These are the activations of a small neural network, seen along a few directions. Each row is one input.
Each table varies a few parts of the input and shows all the possible inputs, shuffled.
Descriptions start from the smaller parts, as in this example, which fits no table here: one of 2 separate values, together with either a single point or one of 11 places along a line or (one of 6 places along a line, together with one of 8 places around a ring).
Shared parts are said once, and a part with two or three values counts as separate values.
(in the rows, 128 means zero)

Rows:
row 1: [ 94 166 145 184 141 141 100  43 132 113 115]
row 2: [ 91 172 141 173 131 169  85  56 169 139 122]
row 3: [147 102 195  69 105  70 110 100 157 144 195]
row 4: [ 88 136 157 195 117 152  99  68 106 161 104]
row 5: [ 55  84 191 149 123 136 119  81 179 130 143]
row 6: [ 75 126  34  93 197 130 169 151 130 130  68]
row 7: [173 144 157  40  30 149 156 158 119 118  85]
row 8: [174 155 181 115 118  86  76 134  96 168 161]
row 9: [148  70  64 161 174 145 167 138 155  82  40]
row 10: [ 69  98 197 165 136 152  83 108 158 134 120]
row 11: [160 117 200  93 120  79  68 137 142 146 175]
row 12: [168 178 143 140 115  81 108 103 124 156 206]
row 13: [174  99  76 105 127 149 168 192  92  91 164]
row 14: [130 133  54  55 152 149 169 186  77 123 168]
row 15: [ 76 151 168 151  79 139 207 166 158 114  31]
row 16: [226  83  96 115 138 169 185 180 106 101 148]
row 17: [173 160 158 137 100  84 101 109  94 184 179]
row 18: [ 87 145 181 180 144 153  89 102 115 148  95]
row 19: [ 89 115  39 126 175 121 150 156 132  87  64]
row 20: [162 179 135 134 105  98  95 109 156 178 207]
row 21: [108  79  40 152 157 122 154 143 138  85  55]
row 22: [149 123  64  85 132 141 157 197  79  84 172]
Describe the family of inputs behind these rows. -> one of 2 separate values, together with either a single point or one of 4 places along a line or one of 6 places along a line
The inputs of row 21 and row 13 match in every part but the choice among 2 separate values. If row 10 is changed in the same way as row 21 into row 13, which row does it become? -> row 11
Change only the choice among 2 separate values in row 1. List by row number the other rows that result. -> row 12
Change only the place on the line of 4 in row 22. List by row number the other rows that result. -> row 13, row 14, row 16

Rows:
row 23: [129  88 119 179 152 132 133 121 162 110  92]
row 24: [157 130  97 109 155 161 127 145 109  98 170]
row 25: [107 157 151 121 104 142 146 161 143 132  82]
row 26: [ 79  69 152 141 129 153 134 116 173 112  92]
row 27: [130 109 215 154 150 114  56  71 141 179 165]
row 28: [ 85 123 157 120  93 149 128 103 146 118  72]
row 29: [173 107  98 127 123 155 136 161  84 105 133]
row 30: [161 148 211 132  79 103  92 117 131 130 210]
row 31: [142 151  91 149 106 157 136 141 105 143 119]
row 32: [ 95 171  95 148 143 124 128 134 102 158 144]
row 33: [113 153  90 134 154 144 100  81 124 117 130]
row 34: [145 181 217 144  88 117  95  98 139 194 185]
row 35: [119  86  88 176 160 138 120 114 141 116 119]
row 36: [146 162 126 154 104 142 166 137 123 141  95]
row 37: [135 122  76  97 164  89 125 164 101 147 165]
row 38: [ 99 139 148 125 113 132 105 134 152 107  57]
row 39: [171 116  69  74 162 126 122 151 126 130 173]
row 40: [111  99 168  93  96 156 177 148 113 102 115]
row 41: [136 167 222 139 113 104  68  54 130 190 152]
row 42: [120 149  93 163 120 130 122  95 108 127  98]
row 43: [ 92 143 162 116  82 160 170 135 141 139 100]
row 44: [101 108  92 155 197 138 121  89 157 111 156]
row 45: [180 114  70 100 130 110 148 163 109 137 146]
row 46: [123  99 135  59  98 110 184 146 138 120 127]
row 47: [125 174  93 132 140 157 133 120 125 138 156]
row 48: [130 152 124 163 113 124 137 100 131 119  73]
row 49: [126 128 100 127 157 126 122 159  84 117 159]
row 50: [ 94  85 142 145 148 135 110 146 180 103  76]
row 51: [ 72  99  93 168 194 109 104 109 131 127 142]
row 52: [167 138 176 100  67  61  81 117 149 140 226]
row 53: [128 113 158  97 121 139 153 173 117  95  97]
row 54: [ 78 159  95 157 153 102 104  93 102 138 121]
row 55: [192 110  98  92 126 105 165 160 124 122 118]
row 56: [143 112 127  62 127  97 162 173 138 117 107]
row 57: [175 119 131 130 120 139 169 154 100 102 110]
Describe the family of inputs behind these rows. -> one of 5 places along a line, together with either a single point or one of 6 places along a line
The inputs of row 29 and row 31 match in every part but the place on the line of 5. If row 49 is changed in the same way as row 29 into row 31, which row does it become? -> row 32

Rows:
row 58: [128 149 212 148 112  95  81  84 144 157 186]
row 59: [111  82 126 124 140 152 165 143 147 106 110]
row 60: [129 137 122 104 110 133 137 153  99 140 154]
row 61: [163 107 135 104 125 138 135 156 127 100  98]
row 62: [146 172 128 145 107 130 150 114 127 125 124]
row 63: [157 131 192 159 118 136  71  71 119 153 211]
row 64: [129 140 206 140 122 125  68  67 134 160 199]
row 65: [ 79  93 112 150 127 146 140 122 142 102  94]
row 66: [117  94 108 162 140 141 131 129 137 104  87]
row 67: [152 130 105 116 100 111 127 160  87 142 166]
row 68: [125  97  89  96 171 126 152 138 131 127 135]
row 69: [133 168 112 128 120 146 130 109 123 138 132]
row 70: [ 95 147 219 126 102  77  66  89 184 170 154]
row 71: [145 123 123  95 123 119 145 162 120  86 128]
row 72: [105 155 125 155 147 131 134 126 110 121 109]
row 73: [ 97 154 110 134 162 149 115 123 109 140 117]
row 74: [127 135 212 145 111  80  64  86 163 171 154]
row 75: [161 167  95 145 113 132 121 122 122 143 144]
row 76: [153 148 128 144 103 129 131 105 129 139  93]
row 77: [160 129 151 123 105 137 145 157 119 143 110]
row 78: [104 118  99 160 143 135 143 137 140  97 115]
row 79: [126 111 141  90 112 161 140 153 144  97 106]
row 80: [150  96  71 104 166  98 150 140 127 128 146]
row 81: [146  79 115 129 149 134 150 147 136 113 100]
row 82: [133 100 102 116 153 117 166 146 136 106 129]
row 83: [ 76 129 133 139 125 128 131 101 116 128  83]
row 84: [134 117 103  75 134 128 128 149 116 105 137]
row 85: [162 114  85  85 131 100 128 154 108 112 148]
row 86: [121 137 157 106  94 149 154 155 138 146 117]
row 87: [112 150 135 123  91 135 143  99 137 140  98]
row 88: [126 121  73 149 157 129 125 140 143 123 129]
row 89: [124 156  94 147 158 135 108 134 113 145 127]
row 90: [116 129 130 154 142 128 120 114 109 131  79]
row 91: [141 146 143 120 103 121 156 164 106 126 142]
row 92: [ 98 119  90 140 163 148 128 132 139 116 121]
Describe the family of inputs behind these rows. -> one of 5 places along a line, together with either a single point or one of 6 places around a ring
The inputs of row 76 and row 62 match in every part but the place on the line of 5. If row 61 is changed in the same way as row 76 into row 62, which row does it become? -> row 71
